These are the activations of a small neural network, seen along a few directions. Each row is one input.
In each table, some parts of the input vary, and every possible input appears once, in random order.
A made-up example of a description, with smaller parts first: ring(8) and (point or line(9) or (values(3) and line(4))).
Shared parts are said once, and a part with two or three values counts as separate values.

Table:
row 1: [ -4  -3   0  -1  11 -10   2   9   5  -5 -17  -6 -10  -3  14]
row 2: [ -2  -9  -3  11 -13 -14  14  10  -3   6  -8  -2 -15 -12   2]
row 3: [  1  -5  -3   0  11  -7   5  14   1  -1  -3   3 -11 -10  10]
row 4: [  2  -5  13  -2  -8   5 -10 -10  -7  -5  -2  -1   8  19 -18]
row 5: [  8  -6  10   0  -8   8  -6  -5 -11   0  12   9   8  12 -22]
row 6: [  1 -11  10   5 -19  -7   8  -6 -18  12   3   0  -4  -1 -12]
row 7: [ -7  -7  -1  10 -13 -17  10   5   1   1 -22 -12 -14  -5   6]
row 8: [  3  48 -52  -8  34  40 -22 -12  44   8  45   0  25 -15  35]
row 9: [  5   4   6  -8  12   8  -1   5  -2 -10  10  14   7   1  -6]
row 10: [ -5 -10  12   3 -18 -10   4 -11 -13   8 -12  -9  -3   6  -8]
row 11: [ -1   5   8 -10  12   5  -5   0   2 -15  -5   5   8   8  -2]
Question: Describe the family of inputs behind these rows.
Answer: point or (values(2) and ring(5))

Table:
row 12: [ -9  -7 -16  16 -32  -3  -8  -8   3  10  -5 -19  -7   0 -11]
row 13: [  9  -9  16  -1  -1  -3  -4  28   3 -31 -12   9  -7   7 -13]
row 14: [ 10 -11  -8  24 -17 -17  15  22   6   5 -12  -6 -19  -9   5]
row 15: [  7 -14  21 -14  17   0  -4 -13 -22   2  10   5  12  17 -14]
row 16: [  0  49 -36 -19  36  32 -25 -20  41   8  22  -7  24  -3  37]
row 17: [ -5  -3  16   2   0   0 -15  12   1 -32 -27  -7  -1  16 -11]
row 18: [  5  37 -33 -20  48  30 -16 -13  25   4  40  -1  22 -20  37]
row 19: [ -7  -4   5   9  -9 -16   4 -11   0  19 -26 -20 -11   2  23]
row 20: [ -5  -6  -7  28 -15 -15   3   4   7   4 -26 -21 -12  -1   7]
row 21: [ -7  -1  27 -18   7   1 -12  -1  -6 -16 -28  -7   1  20   3]
row 22: [  0 -10  -3   4  -4 -18  20  22  11 -20 -21   6 -16  -6  -3]
row 23: [ -2 -11   7   7   4 -23  13  -1 -16  19  -7 -16 -11 -13  21]
row 24: [  1   2  15  -4 -12   0   8 -23 -26  13  21  -2  15  -2 -10]
row 25: [-17  -3  10 -12   4 -15  11  -9   5  -4 -36  -9  -8   6  14]
row 26: [ -1 -12  -7   4 -16  -5   8   6 -17  23  17   8 -18 -18  -7]
row 27: [  3  -9  24 -11  15  -4  -2  26 -18 -17  -6  22  -8  -5  -7]
row 28: [ -2  -8  29 -20  19  -7  -4   8 -21 -15  -9  -2   2   3   2]
row 29: [-12 -10  12 -14  16 -23  19   1 -11  -4 -17  -5  -7 -10  13]
row 30: [  5 -13 -15  12 -33  -4   5  10   4  10   9  -4 -14  -8 -14]
row 31: [ -5 -10   5  -5  12 -19  23  20  -9  -6 -15  19 -17 -17   4]
row 32: [ 17 -16   8   4  -4   5  -3   9   4 -14   7  16   4  20 -29]
row 33: [  4 -11   0  15   0 -18  18  19 -15  18  -5   7 -21 -20  11]
row 34: [  5   1  11   5 -15   6  13  -3 -22  13  24  21   4 -10 -20]
row 35: [ 11   0   3  14 -32   7   9   1  -1   0  17   8   8   1 -26]
row 36: [ -2   6   1  17 -31   9  -3 -17  -2  -1   2  -7  16   9 -24]
row 37: [-15  -4  -2   8  -2 -15   9   5  12 -20 -35 -10 -10   3  -1]
row 38: [  3  -6  17 -13   4   7 -12 -22  -7   2  -9   1  12  33 -13]
row 39: [  9  35 -47  -1  27  34 -13  14  48 -10  40  11  16 -10  24]
row 40: [  6  34 -38  -9  43  38 -10   7  27   1  45  23  12 -24  30]
row 41: [ 11 -15  17  -5  13   4   0   6 -17   0  14  29   2   8 -24]
row 42: [  4  -9   7   8  -3   7 -14  -8   2 -14  -8   1  11  29 -27]
row 43: [ -6 -12  -1  -5 -13 -11   3 -14 -20  24  14 -14  -8 -11   3]
row 44: [ -3   9  12  -3 -25   8  -2 -32 -11  14   1  -5  16  13  -9]
row 45: [ -3  45 -48   1  29  32 -26  -3  47  -8  26  -6  24  -2  25]
row 46: [-10  -5  -4  -4 -26  -4  -7 -24  -4  24  -5 -18  -6   4   4]
Question: The inputs of row 32 and row 42 match in every part but one. If row 22 is changed in the same way as row 32 into row 42, which row does it become?
Answer: row 37
Question: Describe the family of inputs behind these rows.
Answer: ring(5) and (point or ring(6))

Table:
row 47: [ -5   3  -6  11 -17  -6   9  -9   5   6  -9  -8  -1  -2   1]
row 48: [  7  25  -4 -18  28  37 -30 -13  19 -20  22  10  32  23  -6]
row 49: [ -3  -4  11  -1 -13  -2  -1 -13 -17  11   2  -7   3   2  -6]
row 50: [ -6  -7  -4   0   1 -10  -3   4   4   2 -16 -13 -12   0  11]
row 51: [  3 -13  13   6   0 -11   7  20  -5 -16 -16   7 -10   2  -9]
row 52: [ -3  33 -30 -13  45  14   0  12  30  -8  15   7   5 -25  42]
row 53: [ -4   0  -5   6  -8  -6   2 -14   1  15  -7 -14  -2   1   8]
row 54: [  2 -14  19  -3  -8  -7  12   5 -17  -6  -3  15  -3   3 -21]
row 55: [  3 -17  20  -7   1  -7   4  -1 -20   2  -2   9  -3   7 -13]
row 56: [ 10  15 -36  11  -7  21  -9  -7  14  26  45   1   8 -13   4]
row 57: [ -3  -1  11   3 -22  -2   7  -8 -13   2   1  -1   3  -1 -14]
row 58: [  4 -16  14   1   9 -11  -1  15  -9  -7 -15   1 -10   6  -1]
row 59: [ -6  -3  -5   5  -8  -9   4   9   7  -6 -17  -7 -11  -4   4]
Question: Describe the family of inputs behind these rows.
Answer: values(3) or (values(2) and ring(5))
Question: Change only the values(2) part in row 50. List by row number the other rows that result.
Answer: row 59

Table:
row 60: [  0  25 -19   4  35   7  14   8   9   1  23   6   8 -33  36]
row 61: [ 11  -7  -1  27 -24  -7  28  24  -4  -4  11  12 -11 -24  -8]
row 62: [ 22  -3  10  16 -26   8   5   3  -9   2  26  18  16  10 -41]
row 63: [ 10 -12 -14  34 -39  -5  11 -13   6  18   5 -11  -1   8 -17]
row 64: [  1   9 -27 -13  44  14   2  -1   8   0  35  19  11 -15   8]
row 65: [  9   5 -27 -15  27  26 -18  19  24  -7  25  23  -4  -1   7]
row 66: [  7 -29  16 -24  14 -13  13   3 -18   3   8  15 -11   1  -6]
row 67: [ 12  31  -8  -8  34  22 -11 -14   2   5  37  12  33   0   1]
row 68: [ -7  -5  23 -27 -17   1   3 -29 -19   6   2  -9   9  10  -4]
row 69: [ -2   2   0   8 -45  13   7 -17  -4  -2  20   1  12   3 -34]
row 70: [  6 -13  23  -8   5 -18  25  13 -18   3  -7   2 -15 -18  21]
row 71: [ -4 -17  12 -10  20  -6  11  10  -1 -17 -22  29 -10  12 -15]
row 72: [ 10   0  24  -5  14   2 -21   7  -4 -31  -7  -5  18  27 -19]
row 73: [ -1  -5  14   7  18 -12   3  29   3 -37 -23 -11  -7  -6  13]
row 74: [ -1  -4 -20  19 -39 -20  21  11   6  10   1  -5 -14 -19 -12]
row 75: [ -5  22 -36  -5   2   5 -12  15  36   7   2  -8 -11 -15  30]
row 76: [  8  21 -19   1  18  19  -6  29  26  -7  11  11  -7 -19  35]
row 77: [-15  -4  17  -3 -29   8 -13 -19 -31  11   4  -8   1   2 -17]
row 78: [ -2 -12  16  15  -7 -12   9  22 -31   9  -5   3 -23 -26   9]
row 79: [  3 -18   9   0 -12 -16   8 -24  -7  25 -12 -22  -5  13  12]
row 80: [-11  33 -18 -14  14  26  -9 -35   8   2  30  -5  31 -10  10]
row 81: [ -3  28 -18 -17  -3  38 -29 -15  24  -6  19   0  15   5   8]
row 82: [  9  -9  27   4  -9   2 -15   1 -36  14  11  11   5   9 -25]
row 83: [ -3  19 -31  12  19   9  -3 -30  20  23  16 -18  15  -4  25]
row 84: [ -4 -18   2  23 -23 -10  -9 -15 -20  31 -10 -21 -12   6  -1]
row 85: [  5   4  30  -5   7   2  -2  -3  -7 -11 -21  22  13  27 -20]
row 86: [  6  14 -30   9   2  21 -23 -10  36  15   6 -14   1  10  24]
row 87: [ -7  -6   5  14  -7  -9   5 -19   9   6 -41  -9  -3  24   3]
row 88: [-17   2  -1   0  -5 -24  15   7  10  -2 -46  -3 -17  -2   7]
row 89: [-13  -3  -6   0   1 -24  -3  17  13 -21 -33 -28 -10  -2   8]
row 90: [ 20  27  -8 -10  16  35 -31   7  19  -3  26  16  18  14   1]
row 91: [ -6 -11   3 -14 -11 -30  18   0  -7  17 -17 -16 -19 -13  16]
row 92: [  0 -21   6 -10  26  -7  -8  19   2 -35  -9   2  -4  12 -14]
row 93: [ 12 -24  -8  11 -14  -1  17  15  -3  -4  24  26  -7  -5 -35]
row 94: [ -3 -11   0  14   0  -9 -14  -8  12 -13 -28 -34   3  24   4]
row 95: [-14 -10  -4   8 -23 -24   1   9 -20  23 -15 -14 -26 -21   4]
row 96: [-13   3  14 -11  -5   7 -19 -12   1 -35 -14 -21  16  20 -12]
row 97: [ -1 -30   9  -1   3  -7  -3  13 -30   8  10  18 -18  -6 -20]
row 98: [-13  27 -37  -2  18  -6   7  -5  20  15  13 -12   3 -29  30]
row 99: [-18   8  20 -12 -12   8  -1 -23  -2 -14 -28   5  10  21 -13]
row 100: [ -5   0  19   7  11 -11  22  19   0 -17 -37  16 -14  -7  13]
row 101: [ 17  -9  34 -20   2  -5   1  -9 -24   9   9   8  12  17 -12]
Question: The inputs of row 65 and row 75 match in every part but one. If row 64 is changed in the same way as row 65 into row 75, which row does it become?
Answer: row 98
Question: Describe the family of inputs behind these rows.
Answer: ring(6) and (values(2) or line(5))
Question: Which other rows agree with row 80 in the ring(6) part? List them by row number.
Answer: row 68, row 69, row 77, row 81, row 96, row 99
Question: Change only the values(2) part in row 83. List by row number the other rows that result.
Answer: row 86
Question: Change only the ring(6) part in row 100. List by row number the other rows that result.
Answer: row 71, row 85, row 87, row 88, row 99
